A small network was shown many inputs. Here are its activations along a few directions, one row for each input.
Each table varies a few parts of the input and shows all the possible inputs, shuffled.
A made-up example of a description, with smaller parts first: one of 3 separate values, together with either a single point or one of 9 places around a ring or (one of 4 places along a line, together with one of 8 places around a ring).
Shared parts are said once, and a part with two or three values counts as separate values.

Other details of the inputs vary at random and push rows far along three fixed directions, the same in every table; ignore that.

Rows:
r1: [43 23 16 12  2 52 -9 -8 15 16 11 -1]
r2: [ 41   0 -29  35 -22   6  -1  16  14   5 -28 -20]
r3: [ -9  -3  16 -30  35   8  -2 -43   0   6  34  -1]
r4: [-25  -5  20 -39  23  -4 -13 -30  -5  -5  27  20]
r5: [ -3   3  19 -14  28  13  19 -50   6  18  32   0]
r6: [ 11  -2  29 -19  29  10  20 -56   0  17  23 -15]
r7: [ -3 -15  23 -13  34  22  15 -52 -10  19  26  -6]
r8: [ 19  -6 -21  26 -21  -1   0  26  11 -15 -26 -11]
r9: [-43 -12  19 -36  10  -6 -10 -15 -21 -13  28  47]
r10: [ 28  10  31  20 -33  46 -17   1  -3  43  32 -23]
r11: [ 23  15 -24  25 -22 -14   3  26  13  -2 -28  -6]
r12: [-47   2  26 -42   8 -18  -5  -7 -18 -14  27  52]
r13: [-21  15 -22   8 -34 -28 -33  62  -2 -26 -42  41]
r14: [-40 -12  21 -42   1 -15 -18 -20 -18 -21  23  50]
r15: [ 35   4 -23  20  -4  12   4  41   8  -4 -14 -34]
r16: [ -6   7 -19  14 -19  -9 -11  53   7 -21 -32   8]
r17: [ -8 -21 -11  -5  26 -26  12 -13   4  -7 -16 -39]
r18: [ 10  15  18   2 -22  30 -20   2   0  -8   4  43]
r19: [ -4 -19 -25   0  33 -18  15  -4   5  -2   3 -44]
r20: [-50 -27  -9  -8   4 -49  -1  13 -17 -34 -21  15]
r21: [26 20 26 -1  2 43 -9  3 -4 10  3  9]
r22: [ 39   5  36  20 -37  38 -23  -8   7  38  29 -23]
r23: [-18 -36  -5  14  -6 -33   4 -12   6  22  13 -61]
r24: [42 28 18 11 -7 51 12 -5  9 21 15  3]
r25: [ -2   2   9 -21  29  13  -3 -57   9  28  20  -1]
r26: [ 49  21  24  -2 -10  35  -2  -6   6   7  20   4]
r27: [ 24  12  15  10 -10  46  -5  -4   2  10  11  21]
r28: [ 44  -7 -12  31 -16   8   5  21   5 -10 -30 -31]
r29: [52  9 15 13 -3 50 -6 -8  2 11 23  0]
r30: [  9   0  28 -11  34  14  21 -51  -2  19  27 -12]
r31: [ 21   1 -30  29 -23  -5  -6  22   8  -5 -29  -4]
r32: [ -7 -13  14 -22  26   9   4 -48  -7   4  36   5]
r33: [ -5  15  33  -7 -30  14 -34  19 -18 -25  -8  66]
r34: [-28  -3  28 -29  29  -1  -9 -32 -10  -1  16  20]
r35: [-13 -20 -23  -6  30 -21  15   1   3  -4   2 -37]
r36: [-18  -2  -7  15 -34 -25 -21  62 -17 -42 -40  36]
r37: [ 32  12 -31  27 -10  11   1  30  14  12 -28 -25]
r38: [-13  -9 -36   0  26 -18  18 -14   6  16 -12 -40]
r39: [ 38  12 -19  33 -15   3  15  24  19  -5 -21 -27]
r40: [-58 -11 -12 -19  -7 -61   3  17  -2 -34 -19  25]
r41: [ -3   1  28 -19  31  15  24 -44  -8  20  26  -5]
r42: [ -1 -13  14 -17  24  20  12 -62   4  15  28  -3]
r43: [-11 -17  -9   2  27 -27  34 -10  -2   1  -7 -36]
r44: [-46   4  25 -40   8 -20  -9 -10 -18 -17  28  53]
r45: [-18  -3 -18   4 -38 -22 -17  71 -15 -41 -26  35]
r46: [-11 -11 -27   5  21 -34  25 -21   9  11  -6 -28]
r47: [-48 -28  -8 -12   0 -51  -3   9 -14 -34 -24  14]
r48: [ -2 -15 -11   6  25 -30  31 -17   3  -3  -9 -42]
r49: [ -4  -9  10 -23  28  24  12 -42 -13  14  38  -5]
r50: [-13   6 -14   2 -28 -27 -30  71  -4 -42 -28  28]
r51: [  1 -11 -27   3  14 -32  25 -24  13  11 -10 -35]
r52: [-77 -30   0  -5 -28 -64 -23  29 -16 -11   3   7]
r53: [ 38  -7 -25  32  -9   9   6  31   4  -9 -11 -29]
r54: [-15  35  25 -16 -34  16 -19  30 -12 -15   0  67]
r55: [ -9 -22 -36   9  18 -16  25 -19   3  15  -8 -32]
r56: [  9  28  23   0 -18  23 -10  11   1  -2   8  42]
r57: [ 36  14  22   8  -5  52  -1  -7 -11  13   7   4]
r58: [-15  13 -23  10 -31 -21 -25  60   1 -19 -41  31]
r59: [-59 -15 -16 -24  -1 -53 -10  17   0 -35 -24  19]
r60: [ 31   9 -20  32 -12   6  20  32  15   0 -20 -27]
r61: [ -9   4  14 -23  20  -2   8 -56   5  23  22  11]
r62: [-63 -19 -24 -14  -3 -41   5  17 -15 -29 -17  19]
r63: [-13 -18 -14   2  33 -22  14  -7   0  -4 -12 -37]
r64: [  0 -17 -20   2  26 -29  29  -8   6  -4   7 -41]
r65: [-53  -1  32 -40  16 -11 -18 -10 -20 -13   8  49]
r66: [ 40  29  11   7  -6  42 -20 -14  12  23   4  13]
r67: [ 31  -3 -27  38 -12  12   9  25  11  -4 -20 -25]
r68: [-16  -5 -30  -1  17 -28  29 -13   2  13  -8 -28]
r69: [ 29  26  11   4  -6  36 -22  -7   9  20   4  21]
r70: [ 24  23  16   4  -1  43 -14  -1   8  10   9  15]
r71: [ 25  23  25  -3   1  44 -10   3  -7  10   2   7]
r72: [-40   1  27 -44   4 -23 -10 -15 -13 -18  25  49]
r73: [ -2  25  24 -13 -25  20 -36  19   3 -15  -4  54]
r74: [-50 -12 -13 -18  -5 -57   7  11   0 -31 -18  16]
r75: [ 28   7 -24  15  -4  10   2  39   3  -6 -14 -33]
r76: [ 29  14 -24  29 -18  -2  10  30  12   9 -25 -14]
r77: [ 21  -9  -6  41 -40   4  -5  40   5  23  -1 -50]
r78: [  0   0  28 -15  36  12  21 -51  -6  19  28  -7]
r79: [-40 -35  -5   9  -6 -38   3   1  -3  18  14 -44]
r80: [ -8 -23 -35  12  19 -17  22 -19   5  15  -8 -31]
r81: [ 21  10 -25  21  -7  14   6  33  10  -2 -24 -29]
r82: [ 34  -4 -25  38 -13  11   8  24  13  -6 -21 -25]
r83: [ 34   9 -26  21 -15   1  -8  21  18   4 -31 -22]
r84: [ -5 -18 -15   3  33 -23  16 -15   5  -4 -13 -46]
r85: [ 30   5 -34  32 -19  13   6  24   4   9 -26 -21]
r86: [ 52  21  32   9  -5  39   3 -13   5  13   6  -3]
r87: [ -3  30  34 -13 -25  17 -15  26 -19 -12  -4  52]
r88: [-30   8  13 -25  16 -10   1 -38  -5  14  20  34]
r89: [  2   8  37  10 -46  16 -38  12  -4  17  24  15]
r90: [ 41  17   9  16 -12  45 -13 -15   5  22   9  19]
r91: [-17  28  22 -17 -26  22 -32  33  -7 -15  -3  66]
r92: [-26 -10 -29  -4  16 -37  27  -9   2   8  -9 -18]
r93: [ 39  18   8  16  -9  47 -11 -18   3  26  10  17]
r94: [47 24 22  3 -6 36 -1 -5  5  7 22  6]
r95: [ -4 -16 -22  -2  25 -24  36  -3   2   0   7 -42]
r96: [  6  10  23 -12 -29  17 -32  19 -10 -21   8  54]
r97: [ -8  17  19  -6 -30  28 -21  22 -10 -12   2  61]
r98: [  7   0 -26  18 -36 -17 -15  33   3 -16 -37  15]
r99: [-41  -2  23 -49   9 -16 -24 -15 -12 -19  20  44]
r100: [ -9 -22 -11  -3  30 -26  13 -16   5  -5 -14 -41]
r101: [-16 -19  33  -4   5   7  -7 -48  -2  41  52 -26]
r102: [-14 -29 -17   4  25 -17  28 -12  -8  -2  -8 -35]
r103: [-11 -13 -22  -8  24 -25  33  -4  -3  -2   7 -39]
r104: [ -7 -14 -25   4  28 -18  17 -16  16  -1  -8 -41]
Description of these inputs: one of 8 places along a line, together with either a single point or (one of 3 separate values, together with one of 4 places along a line).
Changing only the place on the line of 8 turns r16 into r73. The same change can be made to r79. Which row results? -> r23
Changing only the place on the line of 8 turns r41 into r78. The same change can be made to r55. Which row results? -> r93
Which other rows agree with r66 in the place on the line of 8? List them by row number. -> r3, r11, r18, r31, r32, r33, r39, r48, r84, r89, r94, r104
Change only the place on the line of 4 in r51. List by row number the other rows that result. -> r6, r26, r74
Which other rows agree with r101 in the place on the line of 8? List them by row number. -> r1, r5, r20, r29, r30, r34, r46, r50, r64, r69, r82, r90
Change only the place on the line of 4 in r44. List by row number the other rows that result. -> r56, r78, r88
Change only the choice among 3 separate values in r86. List by row number the other rows that result. -> r47, r100
Change only the choice among 3 separate values in r40. List by row number the other rows that result. -> r8, r73

Rows:
r105: [ 47  21 -31  48 -31   8  11  67  22  10 -23 -52]
r106: [ 21   6  18 -21  18  16 -12 -40   6 -10  -5  31]
r107: [ 52   9  30  27 -37  64 -34  13   4  13  17  -7]
r108: [ 57  30   5  20 -17  49  16 -18   9  20  10  23]
r109: [-30  -9  15 -37  30   6  26 -34 -20  -8  37  36]
r110: [ 55  -5 -42  53 -41   6 -19  49  20  13 -27 -49]
r111: [ -8 -21 -41  20   6  -7  10  25  -7  -6 -29 -39]
r112: [ 51  33  18  19 -41  41 -29   5  12  38  20   7]
r113: [ 30 -16 -49  31  38   5  30 -21  22  21 -24 -64]
r114: [ 31 -30 -40  32  11   1   7   3  11  18   5 -88]
r115: [-49   0 -21 -20 -16 -92   1  65  -7 -74 -58  35]
r116: [ -1 -22 -27  13  -5 -28   4  39   0  -2   1 -53]
r117: [-24 -21 -33 -15  47 -44  32   6   3 -30 -20 -36]
r118: [-37 -20 -28  -9  40 -38  28  13  -6 -19 -16 -24]
r119: [-49  16  15 -33 -18 -24   6  15 -22 -31  10  84]
r120: [-21  -4   3 -38  49   3   2 -66   5   3  11  23]
r121: [-46  -9   8 -30  21   7  -6 -48 -14  23  15  31]
r122: [  2  44  27  -2 -42  28 -17  44 -15   3  -5  53]
r123: [-29   1  49 -11 -27 -22 -11   1 -18  -4  17  31]
r124: [ 31  31  24   7 -22  60 -11  36 -14  13   3  23]
r125: [ 78  25  23   8  -2  63 -20   0   6 -16  -9  15]
r126: [-38 -13  30 -23   6 -15  -1 -62   2  29  38   0]
r127: [50 41 17 12  7 51 14 -2  9 25  9  0]
r128: [ 30   5  10 -19  55  51   9 -62   6  12  24 -11]
r129: [ 20  17  11   2  15  40  17 -51   4  53  20 -13]
r130: [-35  -6  20 -32  27  10   0 -21  -8  15  43   4]
r131: [ 35  47  14  -4 -11  31 -14   0  12   0 -12  46]
r132: [  2  -6 -31  -6  54 -31  52 -27  17   2  -7 -60]
r133: [ 58  22  43  36 -47  39 -19  -4   6  29   7   5]
r134: [-20 -31  24 -17  25  10  -1 -83   6  38  45 -22]
r135: [  4  -1 -38  33 -40  -5 -29  85   3 -28 -37  -7]
r136: [-44 -19  47 -35   9  -4  -9 -30 -15   5  48  10]
r137: [-23 -46  -3  14   7 -51  22   8 -10 -12  -5 -57]
r138: [-46  10  34 -53  -4 -32 -27  29 -24 -63 -13  88]
r139: [-65   8  43 -29 -46 -38 -32  30 -17 -23  13  63]
r140: [-16  -1   9 -19  35  11  14 -72  13  50  44 -19]
r141: [ -2 -13 -47  15  48 -29  48 -34  19  22 -18 -63]
r142: [ 13   1  40  15 -48  18 -43   7  -8   2  -1  41]
r143: [ 11   1  45  13 -47  25 -46  24 -20 -15   3  40]
r144: [ 76  21 -29  40 -17  -3  13  33  28 -16 -57 -31]
r145: [-44   2  26 -37   2 -21  -9 -22 -11  17  46  18]
r146: [-14 -44 -51   7  39 -25  45 -24  -3 -16  -3 -44]
r147: [-79 -21 -47  -3 -32 -73 -32  67  -4 -39 -46  33]
r148: [  2   4 -38  27 -18  -8 -16  74  -3 -40 -53   9]
r149: [-36 -40 -53   1  20 -49  32 -16   0 -19 -18  -9]
What do these inputs look like to the network? -> one of 5 places around a ring, together with either a single point or one of 8 places along a line
Changing only the place on the ring of 5 turns r149 into r119. The same change can be made to r134. Which row results? -> r139
Which other rows agree with r148 in the place on the ring of 5? List them by row number. -> r107, r111, r114, r125, r128, r135, r143, r146
Start at r147 and move only the place on the ring of 5, one step at a time. The first step leads to r135. Which rows follow, in order? -> r130, r105, r140
Which other rows agree with r131 in the place on the ring of 5? List them by row number. -> r108, r112, r126, r129, r133, r140, r141, r144
Change only the place on the line of 8 in r118. List by row number the other rows that result. -> r116, r117, r124, r130, r136, r137, r138
